A small network was shown many inputs. Here are its activations along a few directions, one row for each input.
Each table varies a few parts of the input and shows all the possible inputs, shuffled.
A made-up example of a description, with smaller parts first: values(2) and (point or line(9) or (line(4) and ring(5))).
Shared parts are said once, and a part with two or three values counts as separate values.

Other details of the inputs shift rows strongly along three fixed directions, in all tables alike. That doesn't count.

Table:
r1: [ -8  21   4  29  23 -14  -1  12  23  15   4  33]
r2: [ -6  -9 -25   7 -19  13  11  13 -21 -45  -2   7]
r3: [ 16 -29   3 -22 -22   2  -5  16 -38 -29  -5   2]
r4: [ 30  -2  15  15   2   0 -27 -14 -19 -18   1  12]
r5: [-34   3  -4 -19   6   3  16   2  -1  10 -31 -32]
r6: [-20  15  29 -35  17  21 -26 -14 -16  21 -22 -33]
r7: [  8 -22 -17  -5 -40  -1   2  20 -25 -32  20  -1]
r8: [  9  17   9  22  14  -2 -20   4  27  33  25  23]
r9: [ -2  -3  28 -44  12  13 -20  -7  -3  30 -27 -29]
r10: [ 31  -6   2  -8  11  12  16 -26   3 -27  42  43]
r11: [ 19 -18  -6 -25 -26  24 -15   6 -25 -34  -4   2]
r12: [-51  12 -43  18 -26 -13  38  22  28   4  15 -12]
r13: [ 27   5  23  24  15 -18 -22  -3   0   8   1  33]
r14: [-29  -3 -53  23 -25  -8  39  14  37   9  14 -26]
r15: [ 17 -19  -2 -11 -33   5 -10  -2 -33 -41  -1  -4]
r16: [ -4  14  -2  42  31 -10   8   8  20  13  -1  24]
r17: [  2  -4  24 -19  18  -3 -11 -25 -13  22 -36 -42]
r18: [ 26   4  27  -4  23  -6   7 -41  -4  -7  39  22]
r19: [-25  -3 -25  -1 -15  -5  28  33   2 -10   0   5]
r20: [-34   1 -47  11 -36 -13  33  19  40  10  20 -17]
r21: [ 14  15   3  48  16 -19 -11 -13  18  23  16  10]
r22: [-20  -4 -18  -6  -5  -7  19   7  25  19 -12 -23]
r23: [ 12  22  14  33   8 -22 -17  -2  18  30  26  17]
r24: [-11   6  16 -31   8   2  -6  -3  15  37 -22 -28]
r25: [ 12 -29 -28   1 -16   9  16  15  -9 -33 -12   2]
r26: [ 19 -26   2 -20 -27  -1  -1  15 -35 -33  -9   1]
r27: [ 15  -2  23  -2  18  12 -21  13 -22 -12  -8  33]
r28: [-30  18   5  -5  19   9   1 -19   6  25 -24 -43]
r29: [-33   8   5 -45  15  13  40 -36  -1  -1  11 -29]
r30: [ -1   6  17 -27   9  17 -24 -28  -1  18 -27 -38]
r31: [ 29  -7  15  -1   8   8 -22   0  -6 -11 -12  31]
r32: [ 26 -11  -3  27  -3 -16  -2  10  -7 -18   6  28]
r33: [ -5  32  11  30  22  -4 -14   3  17  24  15  29]
Description of these inputs: values(3) and (point or (values(2) and line(5))).
The inputs of r32 and r5 match in every part but the values(3) part. If r15 is changed in the same way as r32 into r5, which row does it become? -> r12
Which other rows does r8 become when the values(3) part takes its other values? List them by row number. -> r6, r7
Start at r3 and move only the line(5) part, one step at a time. The first step leads to r26. Which rows follow, in order? -> r13, r32, r17
Which other rows does r14 become when the values(2) part takes its other values? List them by row number. -> r25
Which other rows does r19 become when the values(3) part takes its other values? List them by row number. -> r24, r26

Table:
r34: [ 11   4  22 -12  11  10 -29 -14  -7  18 -11 -20]
r35: [ 11 -28  -9 -23 -28   7   3   9 -20 -28  -8  -8]
r36: [ 18  -2 -11  23  -4  10  -5  16  -1 -23  14  41]
r37: [ -7  12   8   7   6  -6 -12  -5  11  31   5 -16]
r38: [-36  11 -11 -16  -9  -9   8  -6  30  48  -7 -56]
r39: [ 11  22  24  24  24 -24 -18  -6  19  38  10  18]
r40: [ -3   3 -34  44 -27 -21  17  27  22  -9  34  28]
r41: [ 19  12  33  12  34   2 -24  -5  -2  17   2  32]
r42: [ 16  20  28  20  33   7 -30  -7   0  17   5  29]
r43: [-16   3  10 -18   4  -5  -3 -17  -6  17 -23 -43]
r44: [ 16 -18   6 -21 -19   3  -8   3 -27 -28 -11  -1]
r45: [-13   0 -30  33 -14 -20  30  34  18  -8  29  35]
r46: [ -9  20   8  -6  12  -1   7 -29  21  23  30  -7]
r47: [ -2  -7 -36  51 -16 -23  28  26  19  -7  32  24]
r48: [  2 -24 -10 -26 -15  15  10  16 -24 -29  -8  -4]
r49: [ 19 -14  10 -21   3  24 -14  -9 -33 -41 -27   8]
r50: [-41  -5 -26 -17 -22 -18  33  13  27  36   1 -54]
r51: [  0   7  22  -8  28  11 -12 -15 -12  11 -20 -10]
r52: [  5 -14   5 -24  -9  12  -2   6 -27 -31 -15   6]
r53: [  0  -8   1 -19 -12  18  -7   4 -32 -31 -13  -3]
r54: [ 3 18  7 31 36 -5 -4 -2 22 26  8 21]
r55: [ 27  19  44  -5  46   9 -18 -53  -2  10  11  12]
r56: [-35  10  -4 -22  -7 -19  14  -7  31  48 -13 -49]
r57: [-25  11   6 -29   2  12  -5 -11   6  16 -23 -33]
r58: [ 12 -26 -13 -15 -22  11   4   1 -23 -33 -15 -13]
r59: [ 10   0  27 -17  12  -1 -19 -12 -10  20 -12 -16]
r60: [  7 -20  -9 -13 -22   5   4   0 -27 -37 -15 -12]
r61: [-11  -1 -38  37  -8 -10  34  25  26  -9  20  25]
r62: [-44   5 -27 -14 -29 -12  23   4  30  27  -3 -52]
r63: [-18   3 -35  41  -8 -17  35  26  18 -12  23  25]
r64: [-35   3 -16 -14 -24 -10  14   3   8  17  -5 -48]
r65: [ 30 -12  -9  32  -1  -3  -3  11  -6 -21  14  32]
r66: [ 10 -25  -5 -38 -21  12  22 -11 -25 -42  18   2]
r67: [  7 -17   2 -27 -11  14  -1   5 -22 -31 -17   6]
r68: [ 13  18  10  33  23 -16 -14 -12  26  22   5  22]
r69: [ 12  16  32  -1  34  15 -34 -13  -2  22  -7   7]
r70: [  1  -8   0 -20 -13  20  -7   3 -28 -33 -14  -1]
r71: [ 16  20  27  22  38   1 -22 -15   2   9  -7  31]
r72: [ 19  -7  -7  17   0   1   2  18   1 -19  13  45]
The inputs of r39 and r64 match in every part but one. If r48 is changed in the same way as r39 into r64, which row does it become? -> r69
Describe the family of inputs behind these rows. -> values(3) and (point or (values(2) and ring(6)))
Which other rows does r48 become when the values(2) part takes its other values? List them by row number. -> r50

Table:
r73: [ -4   6 -11  24   3 -21  23   1  31  15  37  21]
r74: [ 53   8  41  25  30  11 -51 -16 -25 -15   2  50]
r75: [  7 -12  -2  -8  -7   1   1  -3  -7  -8 -11 -10]
r76: [  5  -6  -4  -5  -7   8  -5  -7  -9 -10  -9 -12]
r77: [  0  -6   1 -10  -7  -5   1   4  -7   0  -5  -9]
r78: [ 5  8 -2 31  8 -8  2 13  9 -4 14 38]
r79: [ -6   8 -10  24  -1 -21   9  15  28  22  20  17]
r80: [ -7  -5  -1 -15  -3   9   1   6 -11  -8 -11  -4]
r81: [  0  -4  -2 -13 -11  11  -7   3  -7  -7  -5  -7]
r82: [ -1  -5   0  -5  -5  -7   3   2  -5   0  -4 -11]
r83: [ -3  -4   1 -15  -1  13  -1   6  -8  -6 -11  -2]
r84: [  1  -6  -4  -5  -8   5  -4  -4  -9  -9  -7 -13]
r85: [ -9  -5 -17  12  -9  -4  17  15  -1 -16   4   8]
r86: [  6 -10   3 -18  -8   5  -4   5  -8  -3  -7  -5]
r87: [ -7  -5 -18   1  -5   2  26   2   1 -20  19  12]
r88: [-14  21  15  -2  12  -5 -12 -12  13  34  -5 -21]
r89: [-12  23  21 -13  22   0  -5 -32  18  37   5 -23]
r90: [-14  19  12  -4  13  -3 -14 -11  15  39  -4 -18]
r91: [  6 -12  -1  -8  -7   0   1   0  -9  -9  -8 -10]
r92: [ -2  -7  -1  -8   0   8   3  -1 -10 -12 -14  -7]
r93: [ -4  -8 -21  12  -8  -1  18  13   3 -19   1   7]
The inputs of r75 and r93 match in every part but one. If r91 is changed in the same way as r75 into r93, which row does it become? -> r92
Describe the family of inputs behind these rows. -> values(3) and (point or line(6))
Which other rows agree with r76 in the values(3) part? List them by row number. -> r74, r81, r84, r88, r89, r90
Which other rows does r87 become when the values(3) part takes its other values? List them by row number. -> r73, r89

Table:
r94: [ -1 -18 -22  -6 -29   9  17   7 -15 -34  -1  -9]
r95: [ 11   4   3  10   6   3  -7   0  -8 -17  -3  19]
r96: [ 21   1  11   0  10   2 -11  -2  -1   2   4  18]
r97: [  5   1  19  -9   5   3 -30  -7  -8  19 -27 -26]
r98: [ -4   0 -10   3  -4   0   3   1   9   6   9  -4]
r99: [ -4   3  -5   2 -10  -1   3   0   9   6   8  -3]
r100: [-6  0 -4  5 -3 -3  5  3  6  6 11 -4]
r101: [  9  -2   3  10   6   4  -6   3 -12 -14   2  22]
r102: [ -3   2   0  -1   0 -10   2  -2   8   5   3   0]
r103: [-6  6 -8  9 -4 -6  6 -2  6  0  4 -7]
r104: [ 10   0   5  10   9   7  -3   4  -9 -13  -1  18]
r105: [-5  4 -3  4 -7 -5  3  3  2  7 11 -3]
r106: [ 14  -7   5   6   3  -2  -4  -1 -12 -14   2  18]
r107: [-5  4 -5  4 -6 -6  0 -1  7  2  8 -3]
r108: [  9  -3   6   5   6   7  -7   7  -9 -12   4  20]
r109: [  3   3  23 -23   9   1 -12 -13 -10  14 -13 -15]
r110: [-17 -17 -25 -10 -31   1  11  26  -9 -13 -20 -24]
r111: [ 18 -30  12 -38 -18  16 -21   1 -44 -30 -42 -25]
r112: [-9  2 -6  4  0  2  5  2  8  0 -1  3]
r113: [  8  -2   5   4   4   4  -8   5 -13 -12   3  21]
r114: [-7  3 -3  1 -1  0  6 11  4  4  6  4]
r115: [ 13   3   8   6  14   8 -14   0   0  -2   3  22]
r116: [-8  7 -1  1  0 -3  3  7  3  8  4  4]
r117: [-4 -3 -5  2 -2 -5  9 -3  9  3  1 -1]
r118: [-4 -2  0  0  3 -7  7  3  7  9  6 -1]
r119: [-10   5  -6   9   2  -3   9   5   1   1   0   1]
r120: [-4  3 -1  3 -3 -3  3  4  6 10 11 -4]
r121: [-12  -2  10 -25   2  -2   1 -11  -5  14 -13 -27]
r122: [  4  -6   5 -17   4   4  -4  -7  -3   3  -7  -9]
r123: [ 12   4  13   5  10   7 -15  -3  -2  -4  -1  23]
r124: [-2  0  1 -1 -1 -5  4 -3 10  8  2  1]
r125: [-9  7 -4  5  3 -3  2  1  7  1  0  2]
r126: [  1   3  12 -15  12   9 -14 -18  -3  13 -11 -20]
r127: [-3  8 -2  2 -6 -6 -1  0  8  6  9 -4]
r128: [-2  0 -1  5  6 -6 11  1  6  6  1 -4]
r129: [  2   0   7 -12   3  -1  -1 -10  -7  -4 -13 -12]
r130: [ -5   0   5 -19   8   3   3 -13   2  13 -17 -27]
r131: [-7  1 -8  4  4  2  5  4  8  2  1  3]
r132: [-1 -2 -5  1  5 -4  6 -2 10  8  2 -1]
r133: [-1  2 -1  4  2 -4  8 -5  9  6 -2 -2]
r134: [-6  1 -4  8  2 -3  4  0  6  7  8 -6]
r135: [ -8   2  12 -25   0   2  -1 -12   3  18 -13 -23]
r136: [-1 -2  0 -2 -2 -6  9  7  6  7  7  0]
r137: [-7  2 -6  8 -2 -6  4 -1  3  4  7 -4]
r138: [ 11  10  12   6   9   1 -15   1  -2  -3   3  22]
r139: [-5  1 -4  4 -7 -1  2 -3  9  5  7 -2]
r140: [ 12   7  12  11  14   8 -11  -6  -2  -5  -5  20]
r141: [-6  2 -8 10 -1 -3 10  2  5  4  6 -8]
r142: [-8  3 -8  7 -5 -6  3 -2  7  1  6 -5]
r143: [-7  3 -3  5 -3 -6  1  0  3  8  9 -4]
r144: [ 0  4 -5  1 -3  0  0  1  9 10 10 -3]
r145: [ 10   1   5   3   2   4 -11   3  -9 -16   1  21]
r146: [ -6   4 -11   6   4   2   9   5   8   1  -1   0]
r147: [-4  0 -4  6  1 -9 12  0  2  3  1 -3]
r148: [  5   7  24 -23   9   1 -16 -16  -5  11 -14 -14]
r149: [-4 -4 -3  3  3 -6 10  2  5  4  4 -2]
r150: [-6  4 -7 10 -2 -6  8 -1  2  4  5 -6]
r151: [-5  3 -4  7 -3 -1  2 -6 10  6  4 -4]
r152: [ -3 -31 -32 -15 -40   2  26  17 -22 -52   0  -5]
r153: [ 15  -1   3   2   3  10  -9   7  -7 -11   4  23]
r154: [-1  5 -8  8  2  0  5 -3  9  7  4 -7]
r155: [ 12   1   7   2   0   9 -10   4  -6 -12   2  23]
r156: [ 10  -4   4   9   8   7  -6   5  -9 -14   2  21]
The inputs of r155 and r99 match in every part but one. If r125 is changed in the same way as r155 into r99, which row does it become? -> r142
The inputs of r128 and r104 match in every part but one. If r121 is changed in the same way as r128 into r104, which row does it become? -> r113
Describe the family of inputs behind these rows. -> values(3) and (point or (line(4) and ring(5)))
Start at r129 and move only the line(4) part, one step at a time. The first step leads to r152. Which rows follow, in order? -> r102, r148
Which other rows does r153 become when the ring(5) part takes its other values? List them by row number. -> r114, r116, r138, r155
Which other rows does r147 become when the line(4) part takes its other values? List them by row number. -> r106, r109, r121

Table:
r157: [ -4  13  10  -9   7   4 -13 -10  10  20 -16 -13]
r158: [ -7   8   6   3   5  -5  -4 -13   5   7  -6  -6]
r159: [ 18   1  13  11  19   0 -12 -19   2   3   3  13]
r160: [  9   9   4   9   8   1 -10  -1   9   9  12  19]
r161: [  0 -13 -25  14 -14  -1  20  22  -5 -22   2   5]
r162: [ -2 -12 -23   2 -25   4  13  18  -1 -21  12  10]
r163: [ 12 -25 -17  -2 -44  -9  -2  23 -10 -17   8 -11]
r164: [11  7  2 23  8 -8 -4 -9  5 -6 18 22]
r165: [-26  15   0   0  10  -3   0   3  17  39  -8 -26]
r166: [-23  10  -9   5   0  -8   6  12  25  27   3  -7]
r167: [-31  17   6 -10   7 -13   8  -5  24  35  -5 -20]
r168: [-19  -6 -22  -2 -20  -1  21  16 -11 -16  -4 -17]
r169: [15  0  6 14 13 -3  3  5  6  1 22 30]
r170: [-19   8 -17  12  -5  -9  10  -1  26  19  10 -12]
r171: [15  7  4 13 14 -5 -2 -6 10  5  7 15]
r172: [ -4  16  16  -8  14   0  -3 -18   3  18   1 -17]
r173: [ 21  -8   5   0   5   8   1  -1 -12 -15   9  18]
r174: [-17   5 -14   4   2 -13  23   3  25  22  11  -8]
r175: [-24  10 -10   3  -2 -16  19   6  22  18  18  -3]
r176: [ 13   9  17  13  16   1 -12 -20  -3   2  13  10]
r177: [  7 -20 -19   6 -42 -21  10  20 -12 -21  15  -1]
r178: [  1  14  12  26  21 -10 -10   6   5  15  10  25]
r179: [-11  -4  17 -42  -1  10  -6 -12 -19  -3 -18 -26]
r180: [18 -1  0 25 12 -6 -3 -6  8 -4 12 25]
r181: [ -6 -11  14 -37   3  11  -4  -7 -17  -1 -30 -28]
r182: [ 19  -5   5   6   5   5  -7   2 -10 -14 -11  15]
r183: [ 20  11  19  11  13   0 -18  -9  -5  -8  -4  25]
r184: [  8  -7   5 -28  -9  18 -13  -8 -21 -18 -18 -17]
r185: [ -9  -9 -24  13 -19  -4  19  24 -12 -24   9   9]
r186: [ 16   4  16   6  17   0 -12  -7   3   6  -7  20]
r187: [  0 -12 -22  -1 -24   8  16  16  -6 -21  18   4]
r188: [-16   8  -7   3   6 -12  16  -1  24  27   4  -8]
r189: [  5 -13 -23   4 -18  -1  21  12  -2 -26   6   8]
r190: [-21  13  -9   7  -2 -12  22   2  19  19  20  -9]
r191: [-18   4 -16  18   2 -14  18   4  24  17   1 -10]
r192: [-12  -4  11 -21   3  11  -9 -12 -26  -4 -25 -34]
r193: [-23  15  -7   7   1 -15  16   1  23  25  11  -6]
r194: [ 22   5  17  13  14   7 -29 -12  -1  -4  -4  22]
r195: [ 8  2  3 25 19 -4 -6  0  2  6  0 12]
r196: [-14  -7 -22 -10 -25  -1  23   7  -5 -20   1 -14]
r197: [  2 -12 -23   8 -19  -3  21  15   3 -24   1   9]
r198: [-10  -2  12 -31  -3   9  -5  -8 -21  -5 -26 -27]
r199: [ 26  -1  17  13  18   2 -20 -13  -3  -8  -6  24]
r200: [ -4 -11 -25   4 -27   2  14  21   2 -22   7  12]
r201: [ -2 -11 -21   9 -21  -3  16   5  -7 -30  13   6]
r202: [-20   9   4 -14  14  -9  11  -8  23  36  -1 -21]
r203: [ 15  -4   4  10   2  10 -19   0 -10 -14  -6  14]
r204: [ 24   4  14  11  15   7 -26 -16  -3  -4   6  20]
r205: [ 14  -5   5  -4  -2   9 -13   5  -8 -13   5  23]
r206: [-10 -11 -22   6 -22  -6  19  24  -6 -25   9  14]
r207: [-26  13 -10  16   2 -16  13  -1  21  23   3 -13]
r208: [-25  14  -3   3   4 -13  19   2  23  27  21  -8]
r209: [  0 -12   6 -34 -11  16 -11   0 -17 -15 -19 -11]
r210: [  4  -6   4 -23  -9  18 -13  -1 -20 -16 -25 -17]
r211: [-4  2  3  3 13 -1  2  3  1 13 -8 -7]
r212: [ 20  -6   4   7  -1  14 -13  -9 -12 -17  10  13]
r213: [ 14  -2   5   1  -1   3  -4  -1 -13 -19  10  22]
r214: [-21  11  -4  -1   3  -5  10   3  25  32  16 -10]
r215: [-4  8  0  6  5  4 -8  6  3 11 -7 -9]
r216: [  2 -10 -23   2 -24   8  16  13  -4 -23  16   1]
r217: [ 13 -23  15 -41 -17  -4 -14 -11 -27   5 -29 -46]
r218: [ 13   3  19   3  19  -2 -13  -4   5   7  -4  22]
r219: [ -8   1  13 -30  -2  10  -7 -12 -20  -5 -30 -31]
r220: [ -6  11  11  -8  10   5 -14  -4   5  21 -15 -11]
r221: [ -1   3  10  -6  16   2  -1 -23   5  19  -2 -20]
r222: [ 14  13  16   8  15  -1 -13 -13   0   2   5  15]
r223: [ -7 -11  15 -44   3  12  -2 -12 -15   2 -24 -30]
r224: [-7 -1  5  1 13 -2  2  6  2 14 -6 -5]
r225: [ 21  -1   3   2  -1  11 -14  -2  -9 -18   3  16]
r226: [ 10  -6   3   5   2  10 -15  13 -15 -11   0  19]
r227: [ 21   5  20  -1  16   7 -25  -5  -4   1   7  27]
r228: [-16 -16 -24  -9 -22   0  27  16  -2 -13  -9 -15]
r229: [17 12  9 24 20 -4 -1 -8 15 14 16 21]
r230: [ 15  -6   1  14   3  11 -18   4 -17 -16  -3  13]
r231: [-10  -2  14 -36  -4   9  -5 -13 -17  -4 -26 -26]
Describe the family of inputs behind these rows. -> values(3) and (point or (line(4) and line(6)))
The inputs of r175 and r202 match in every part but the values(3) part. If r167 is changed in the same way as r175 into r202, which row does it become? -> r218
The inputs of r229 and r216 match in every part but the values(3) part. If r228 is changed in the same way as r229 into r216, which row does it become? -> r220
Which other rows does r162 become when the line(6) part takes its other values? List them by row number. -> r160, r165, r187, r200, r220
